These are the activations of a small neural network, seen along a few directions. Each row is one input.
Each table varies a few parts of the input and shows all the possible inputs, shuffled.
A made-up example of a description, with smaller parts first: one of 4 places along a line, together with either a single point or one of 11 places along a line or (one of 3 separate values, together with one of 5 places around a ring).
Shared parts are said once, and a part with two or three values counts as separate values.

Other details of the inputs vary at random and push rows far along two fixed directions, the same in every table; ignore that.

A family of inputs:
R1: [-5.12  0.19 -2.03  0.91 -1.30 -0.66  0.04  3.31 -1.29 -2.72  4.72]
R2: [ 2.46 -1.27  2.30  0.07 -3.04 -0.22 -1.13 -2.10 -0.35  0.78 -3.42]
R3: [-4.85  0.05 -0.10  1.16 -3.53 -1.01 -1.04  1.94 -0.33 -3.13  3.88]
R4: [-1.28  0.13 -5.10  4.18  0.40 -2.51  2.74  1.01  2.72  0.10  0.38]
R5: [-0.49  1.16  3.89 -0.62 -3.32 -0.23 -1.50 -3.02  0.35  0.44 -1.83]
R6: [-0.25  1.56  3.98 -0.68 -3.45 -0.04 -1.07 -2.94 -0.06 -0.03 -2.02]
R7: [ 1.95  0.68  3.37 -1.67 -0.43  0.51 -1.33 -3.02  0.70  1.48 -1.96]
R8: [-1.06 -0.51 -4.16  0.55 -0.83 -0.31  0.73  1.43 -2.04  0.51  1.77]
R9: [ 6.25  0.17  1.47 -0.39  7.36  0.42  1.47 -2.61  5.78  3.28 -5.09]
R10: [ 0.48  1.22 -4.66 -2.27  5.94  1.30  1.77  1.86 -1.71  2.35  2.82]
R11: [-3.04 -0.69  3.34  0.87 -5.01 -0.56 -2.44  0.23  1.19 -3.00  0.56]
R12: [ 3.27 -0.79 -4.58 -1.17  5.53  1.75  2.24  1.79 -3.08  2.26  0.52]
R13: [ 0.27 -0.75  1.64  2.56  1.16 -1.39 -0.04  0.06  5.85 -1.72 -1.82]
R14: [-5.40  0.76 -2.05  1.44 -1.75 -0.25  0.39  3.52 -1.96 -3.25  4.89]
R15: [-1.50  2.32 -3.72 -0.84  3.14  0.91  1.97  1.50 -2.76  1.09  3.16]
R16: [ 3.06 -1.28 -4.69 -1.56  5.46  1.16  1.87  1.63 -2.52  2.59  0.63]
R17: [ 0.58  1.26  1.94 -1.12 -0.57  0.15 -0.55 -1.69 -0.18  1.17 -1.20]
R18: [ 1.94 -1.33  4.66 -1.29  0.27  1.11 -1.55 -0.45  0.97 -1.42 -2.04]
R19: [ 0.33 -0.42 -0.31  0.40 -2.66 -0.27  0.18 -0.70 -1.84  0.00 -1.05]
R20: [-1.63 -0.46  0.91  1.59 -6.74 -1.47 -1.31 -1.77 -0.80 -0.77 -0.41]
R21: [ 4.03 -1.99  3.91 -2.13  3.37  1.61 -1.43  0.03  1.38  0.02 -2.49]
Each input here is: one of 3 separate values, together with either a single point or one of 6 places along a line.
The inputs of R16 and R5 match in every part but the choice among 3 separate values. If R20 is changed in the same way as R16 into R5, which row does it become? -> R7
Which other rows does R18 become when the place on the line of 6 takes its other values? List them by row number. -> R1, R3, R11, R14, R21

A family of inputs:
R22: [-2.50 -1.56 -0.41  0.20 -2.04  0.70 -1.35  2.41 -1.82 -1.51  2.60]
R23: [-3.87  0.12  3.08  3.15 -6.63 -1.84 -0.92 -0.54  1.33 -4.67 -0.02]
R24: [-2.94  2.17  3.37  0.93 -6.33 -1.07 -1.61 -3.99 -0.13  0.09 -0.71]
R25: [-0.15  1.15 -3.48  2.06 -0.41 -0.52  2.38  0.48 -0.08  0.58  0.03]
R26: [-0.46 -2.04 -2.78  0.02  2.65 -0.05  0.14  2.74  0.66 -1.45  2.73]
R27: [ 1.06  0.46 -0.11 -0.49  5.05 -0.13  1.18  0.21  3.22  1.30 -0.70]
R28: [ 0.41  1.57 -2.54 -3.66  5.09  1.04  1.16  1.67 -2.84  2.02  3.05]
R29: [ 0.16 -0.58 -4.17 -0.12  0.74  0.07  0.77  0.29 -2.62  1.78  2.00]
R30: [-3.36  0.18  0.18  3.40 -8.61 -2.48 -1.34 -1.89  1.49 -1.04 -0.81]
R31: [-1.36 -0.62 -2.26 -1.51 -1.70 -0.60 -0.34  1.44 -3.43  0.36  2.76]
R32: [-2.11  1.19 -0.33 -0.18  2.15 -0.22  0.25  1.80  1.80 -1.87  2.98]
R33: [ 2.23 -1.97  3.98  1.46 -2.51 -1.48 -2.05 -2.01  3.95 -0.08 -4.17]
R34: [ 6.80 -0.79  3.93 -1.34  1.27  1.53 -0.30 -3.99 -0.28  2.83 -5.74]
R35: [-1.19  2.21 -3.82  0.16  2.38 -0.04  2.01  0.31  0.98  1.66  1.49]
R36: [ 7.10 -2.12  5.70 -0.16  3.12  0.38 -0.42 -3.12  4.13  1.45 -7.68]
R37: [-2.70  1.39  0.09 -1.01  1.49  1.57 -0.76  2.10 -1.06 -1.34  2.80]
R38: [-0.34 -0.50  0.87  0.00  0.13  1.67 -0.12  1.45 -1.80 -1.74  0.07]
R39: [ 3.25 -0.23 -1.27 -2.92  4.15  1.44  1.30  0.64 -3.49  1.64 -0.69]
Describe the family of inputs behind these rows. -> one of 3 separate values, together with one of 6 places around a ring
The inputs of R33 and R27 match in every part but the choice among 3 separate values. If R22 is changed in the same way as R33 into R27, which row does it become? -> R37
Which other rows does R39 become when the place on the ring of 6 takes its other values? List them by row number. -> R23, R25, R34, R36, R38

A family of inputs:
R40: [ 2.51 -0.14 -2.82 -3.77  7.22  2.61  1.14  2.22 -3.32  1.90  2.04]
R41: [-1.91  0.14  4.54  2.37 -7.13 -1.17 -1.84 -2.53  1.76 -2.09 -2.50]
R42: [ 5.69 -2.05  1.47 -1.89  5.06  1.81 -0.58 -0.71  1.77  1.98 -3.12]
R43: [-1.56  0.82 -2.81  0.65 -0.37 -0.85  1.15  0.59 -0.80  0.17  1.67]
R44: [-1.70 -0.31 -2.78  0.82 -0.23 -0.82  0.56  1.79 -0.48 -0.60  2.05]
R45: [-0.95  0.03 -0.42  1.11 -1.41 -0.68  0.46  0.24  0.04 -0.80 -0.06]
R46: [ 6.01 -2.28  4.00 -1.44  2.99  1.23 -0.88 -1.90  2.04  1.08 -4.87]
R47: [-3.33  1.76 -1.76  0.76 -1.43 -0.96  0.63  0.53 -0.38 -0.60  2.50]
R48: [ 0.78 -1.03  6.06  1.32 -5.03 -0.45 -2.48 -2.96  2.49 -1.47 -3.88]
R49: [-1.01  0.75 -0.47  0.79 -1.55 -0.48  0.08 -0.69  0.25  0.15  0.21]
R50: [-2.18  1.17 -2.49  1.34 -0.44 -0.51  1.11  0.95 -0.65 -0.20  1.69]
R51: [-2.74  0.35 -2.45  1.13 -1.92 -1.37  0.54  0.93 -0.64 -0.58  2.17]
R52: [-2.15  0.28 -1.89 -0.47 -2.04 -0.10  0.20  1.35 -3.65 -0.51  2.61]
R53: [ 5.86 -1.82  4.14 -1.77  2.44  1.36 -1.45 -2.89  2.42  2.20 -4.98]
R54: [-2.31  0.80 -2.05  0.06  0.38 -0.62  0.54  1.20 -0.25 -0.17  2.54]
R55: [ 1.58  0.16 -2.91 -1.30  6.52  1.25  1.90  2.23 -0.35  1.08  1.33]
R56: [-1.22  0.53  2.72  1.67 -5.13 -1.34 -0.89 -2.06  0.82 -0.91 -1.94]
R57: [-1.58  1.29  0.15  0.51 -0.68 -0.50  0.29 -0.14  0.18 -0.31  0.52]
R58: [ 0.19 -0.28  2.66 -0.75 -3.24  0.86 -1.70 -1.41 -1.59 -0.09 -1.02]
R59: [ 2.42 -0.59 -0.71 -1.43  5.57  1.21  0.87  1.36  0.43  0.60  0.25]
R60: [-2.41  0.43 -2.17  0.28  0.43 -0.47  0.33  1.91 -0.10 -0.82  2.81]
Describe the family of inputs behind these rows. -> one of 3 separate values, together with either a single point or one of 6 places around a ring
The inputs of R48 and R59 match in every part but the choice among 3 separate values. If R53 is changed in the same way as R48 into R59, which row does it become? -> R54
Which other rows does R43 become when the choice among 3 separate values takes its other values? List them by row number. -> R47, R49
Which other rows does R45 become when the place on the ring of 6 takes its other values? List them by row number. -> R43, R44, R46, R51, R56
